These are the activations of a small neural network, seen along a few directions. Each row is one input.
In each table, some parts of the input vary, and every possible input appears once, in random order.
A made-up example of a description, with smaller parts first: one of 4 places along a line, together with either a single point or one of 11 places around a ring or (one of 2 separate values, together with one of 8 places around a ring).
Shared parts are said once, and a part with two or three values counts as separate values.
In the rows, zero is written as 128.

Rows:
row 1: [172 136 201 184 108 153 182 105 161 180 121]
row 2: [ 66 108 110 125 145  94 114 106 107  78  68]
row 3: [107 143 175 135 145 168 134 125  89 149 175]
row 4: [145 181 134 124 134 182 120 142 102 187 145]
row 5: [146 166 103 146 118 150 135  98 124 145 207]
row 6: [144 141 125 145 134 183 145 106  88 167 165]
row 7: [178 177 112  68 109 101 109 119 139 115 149]
row 8: [101 105  63 130 137 102 126  88 109 104  65]
row 9: [128 100 162 119 158 172 149 151 116 144 190]
row 10: [123  88 184 128 113 172 105 175 124 163 180]
row 11: [ 79  48 115 119 110  98  82 160 146  91  79]
row 12: [105  92 145  89  74  97 100 162 160 123 186]
row 13: [101 144  73 108 141 100 104 126 121 122  45]
row 14: [ 97  61 119 139 174 144 142 159 106  90  85]
row 15: [112 165 153 136 129 135 124 115 127 125 213]
row 16: [166 130 107 128 174 125 111 151  86 121  44]
row 17: [155 127  85  93 154  89  96 122 125 100  44]
row 18: [195 166 150 107 150 170 114 140 103 162 145]
row 19: [175 163 180 185  93 122 171  99 196 156 162]
row 20: [159 147 161 141  71  82 179  87 196 135 127]
row 21: [ 83  60  95 109 156  97 126 134 139  72  86]
row 22: [114 146  94 143 161 138 118 154  84 145  46]
row 23: [143  99 159 199 129 120 174 114 149 136  21]
row 24: [ 95 150 135  98 105  96 132 107 125 104 177]
row 25: [133  97 136 164 114  80 162  89 185 118  22]
row 26: [ 95  51 138 147 129 143 101 182 116 108  75]
row 27: [111 106 123  84 119  98 143 136 149  99 194]
row 28: [130 188  96  81  95 113 119 123 142 139 147]
row 29: [116 104  84 162 156 143 140 113  76 125  64]
row 30: [128 150  88 108  92 110 143  89 123 120 169]
row 31: [196 194 129 107 132 141 102 128 139 135 184]
row 32: [131 120 139 121 142 138 139 143 152 121 228]
row 33: [ 79 109 131 157 164 136 131 131  74  98  67]
row 34: [149 206 113 123 118 153 111 131 141 161 184]
row 35: [122 111 161 129  97 138  95 168 158 141 222]
Describe the family of inputs behind these rows.
Answer: one of 5 places around a ring, together with either a single point or one of 6 places along a line
A walk changes only the place on the line of 6. It starts at row 31 and steps to row 34. List the rest of the walk in order.
Answer: row 5, row 15, row 32, row 35

Rows:
row 36: [157 170 109 102 122 161 108 160 122 161 192]
row 37: [141 145 174 173 120 135 164 103 153 146 150]
row 38: [119 131 163 117  90 111 139 122 163 123 169]
row 39: [177 156 131 102 123 153 100 134 119 164 189]
row 40: [ 94 149 142 154 104 159 130 143 119 162 170]
row 41: [122 132  84 130 142 121  97 119 132 123  21]
row 42: [ 86 116 130  98 163 111  98 146 104  72 150]
row 43: [156 156 139 129 135 159 164 106 116 145 186]
row 44: [117 137 162 154 104 151 125 114 116 164 166]
row 45: [140 138 120  93 109 125 114 112 130 136 213]
row 46: [ 93 129  83 156 149 130 129  91 112 121  35]
row 47: [ 89 124 141 133 185 149 112 141  72  97 131]
row 48: [148 141 164 128  97 141  96 145 135 165 154]
row 49: [ 96  57  93 146 143  89 122 142 146  88  83]
row 50: [199 166 144 123 141 136 140 124 159 143 170]
row 51: [172 152 177 147 114 126 134 133 174 147 139]
row 52: [134  75 104 156 158 116 112 162 137 115  47]
row 53: [103 144 110 138 150 104 154 100  89 126  33]
row 54: [109  90  84 133 111  88 121 116 121  75  65]
row 55: [124 155 145 127  98 151 101 172 140 165 161]
row 56: [ 86 116  76 121 130  94 110  99 143  94  55]
row 57: [163 149 133 113 126 108 155 103 168 117 195]
row 58: [126 164 107 129 128 170 139 131 102 158 201]
row 59: [149 145 131  93 117 123 145 113 147 120 202]
row 60: [ 90  37 117 103 139 106 137 142 129  89  73]
row 61: [104  72 101 180 166 125 143 135 116 114  61]
row 62: [119 153  99  93 110 134 122 138 133 133 218]
row 63: [110 124 153 118  84 113 108 123 146 139 181]
row 64: [135 134 164 137  99  98 149 112 184 122 165]
row 65: [ 95 133 104 102 131  66 136 107 119  99  49]
row 66: [185 162 141 101 130 151 132 136 135 148 179]
row 67: [129  51 131 110 154 135 126 163 119 117  37]
row 68: [169 158 142 150 145 146 171  96 138 140 182]
row 69: [117 102  91 168 130 126 141 110  91 103  46]
row 70: [ 97  47 126 136 163 146 158 136  99 116  52]
row 71: [122 132 146 104 178 142  81 169  92  99 124]
row 72: [ 87 135 132 118  82 123 114 151 151 138 186]
row 73: [149 150 127 130 128 161 132 104  99 160 197]
row 74: [128 144 173 153 110 148 157 113 133 148 152]
row 75: [158 149 174 128 104 139 127 143 153 150 142]
row 76: [133 150 112 112 141  91 124 129 107 129  17]
row 77: [146 106  96 141 123 115 110 138 109 104  36]
Changing only one part turns row 41 into row 46. The same change can be made to row 76. Which row results?
Answer: row 53
Changing only one part turns row 72 into row 40. The same change can be made to row 49. Which row results?
Answer: row 61
Describe the family of inputs behind these rows.
Answer: one of 3 separate values, together with either a single point or one of 5 places along a line or (one of 2 separate values, together with one of 4 places along a line)
Which other rows does row 66 become when the choice among 2 separate values takes its other values? List them by row number.
Answer: row 75
Which other rows does row 36 become when the choice among 2 separate values takes its other values? List them by row number.
Answer: row 55
Which other rows does row 47 become when the choice among 3 separate values takes its other values? List them by row number.
Answer: row 42, row 71
Which other rows does row 62 become when the choice among 3 separate values takes its other values? List them by row number.
Answer: row 36, row 58

Rows:
row 78: [144 161 129  89 115 125 103 146 142 126 199]
row 79: [138 142 157 155 122 163 143 125 121 154 201]
row 80: [110 122 132 153 143 146 119 133 101 132  84]
row 81: [148 165 153 149 111 144 158 104 148 161 190]
row 82: [126  93 134 153 133 145 123 146 126 137  93]
row 83: [138 116 116 130 103 109 129 122 151 123  90]
row 84: [147 148  90 118 137 110 132 103 112 117  82]
row 85: [137 117 129 150 120 126 143 129 149 141  82]
row 86: [164 152 163 136 133 160 118 150 119 157 177]
row 87: [140 144 149  97 128 158 110 161 117 143 191]
row 88: [121 144 114 127 114 103 125 107 126 125  83]
row 89: [104  82 121 121 130 134 114 156 120 123 109]
row 90: [147 151 103 141 154 135 145 112 112 129  71]
row 91: [135 123 108 142 169 152 125 125  89 129  82]
row 92: [ 99  89 123 112 124  91 127 128 151  89 121]
row 93: [128 105 151 153 129 114 159 116 158 118  90]
row 94: [149 163 140 125  97 127 144  94 153 148 198]
row 95: [115 115  95 113 166 143 116 138  82 111  98]
row 96: [ 95  71 144 125 138 116 131 143 128 103 118]
row 97: [115 134 142 122 117 161 134 137 118 138 216]
row 98: [173 173 144 107 106 124 120 120 150 150 175]
row 99: [119 134  76 103 153 108 111 124 105  99 104]
row 100: [175 174 158 131 120 140 135 131 144 162 167]
row 101: [ 93 129 100 112 129 101 103 128 120 105 106]
row 102: [109 102 102 115 117 102 108 142 144 106 115]
row 103: [ 88 110 120 121 141 129 110 144  94 119 103]
row 104: [118 153 124 109 107 127 127 121 145 125 222]
row 105: [116  81 157 157 141 127 141 133 132 116 103]
row 106: [128 104 137 128 112  92 149 107 158 109  97]
row 107: [121 144 127 147 130 126 137 114 126 141  73]
Changing only one part turns row 83 into row 89. The same change can be made to row 98. Which row results?
Answer: row 87
Describe the family of inputs behind these rows.
Answer: one of 5 places around a ring, together with either one of 2 separate values or one of 4 places along a line
Which other rows does row 100 become when the choice among 2 separate values takes its other values? List them by row number.
Answer: row 81
Which other rows does row 101 become when the place on the ring of 5 takes its other values? List them by row number.
Answer: row 80, row 88, row 103, row 107

Rows:
row 108: [140 117 111 160 125  85 154  96 156 117  42]
row 109: [ 83  90  88  99 139 102  90 149 109  89  79]
row 110: [145 129 105 147 158 138 130 133 106 138  33]
row 111: [119 134 127  88 115 129  98 156 120 129 226]
row 112: [ 78  83  91 109 142 106  92 158 113  93  82]
row 113: [167 180 149 134  81 118 156  88 180 163 176]
row 114: [140 119 121 151 151 143 138 136  98 140  34]
row 115: [126 118 161 114 100 127 138 132 172 130 216]
row 116: [125 141 146 100  96 109 131 131 166 126 213]
row 117: [104  94 101 110 130  79 120 119 148  77  69]
row 118: [138 149 145 135 148 178 124 130 103 147 202]
row 119: [142 122 112 145 119  79 151  87 148 115  39]
row 120: [123 140 122  76 111 127  95 147 115 125 223]
row 121: [133  95 138 169 124  95 162  97 150 124  44]
row 122: [ 96  75 114 123 129  89 134 136 146  82  74]
row 123: [182 192 149 139 136 169 126 132 128 174 167]
row 124: [ 89  93 112 146 166 145 129 133  80 117  66]
row 125: [179 183 165 144 129 173 134 136 118 174 169]
row 126: [ 95 116  85 136 167 136 121 131  86 110  63]
row 127: [181 171 170 153 138 181 136 135 126 179 169]
row 128: [139 169 120 122 144 164 120 130 103 142 203]
row 129: [ 74  75 107 115 135 111  98 161 103  89  83]
row 130: [ 76  62 111 121 144 118 100 160 110  95  85]
row 131: [ 92  65 130 128 132  93 130 130 147  87  75]
row 132: [159 176 160 146  83 118 157  96 179 166 181]
row 133: [140 159 133 129 141 173 126 133  99 141 201]
row 134: [125 130 157 107  92 120 137 133 163 124 214]
row 135: [ 94  87 110 117 133  76 124 130 148  87  71]
row 136: [184 199 151 124 131 161 123 124 119 174 165]
row 137: [101 122  81 124 164 134 117 119  84 108  60]
row 138: [140 176 122 106 139 156 117 122  94 145 200]
row 139: [134 146 137  91  92 115 126 120 168 118 209]
row 140: [161 165 165 156  80 133 163  99 179 159 181]
row 141: [157 157 183 160  85 133 164  96 178 169 182]
row 142: [119 124 139  95 111 138 104 159 116 126 226]
row 143: [139 103 120 163 120  93 165 102 150 119  43]
row 144: [152 136 102 136 156 136 125 122 104 135  30]
row 145: [ 90 106 101 140 160 139 130 136  77 112  64]
row 146: [120 113 145 104 117 152  99 154 127 129 226]
row 147: [140 107 132 157 157 149 136 133 101 145  36]
Changing only one part turns row 119 into row 121. The same change can be made to row 144. Which row results?
Answer: row 147
Changing only one part turns row 108 into row 143. The same change can be made to row 126. Which row results?
Answer: row 145
Describe the family of inputs behind these rows.
Answer: one of 2 separate values, together with one of 4 places along a line, together with one of 5 places around a ring
A walk changes only the place on the line of 4. It starts at row 117 and steps to row 135. List the rest of the walk in order.
Answer: row 122, row 131
A walk changes only the place on the ring of 5. It starts at row 115 and steps to row 141. List the rest of the walk in order.
Answer: row 127, row 118, row 146
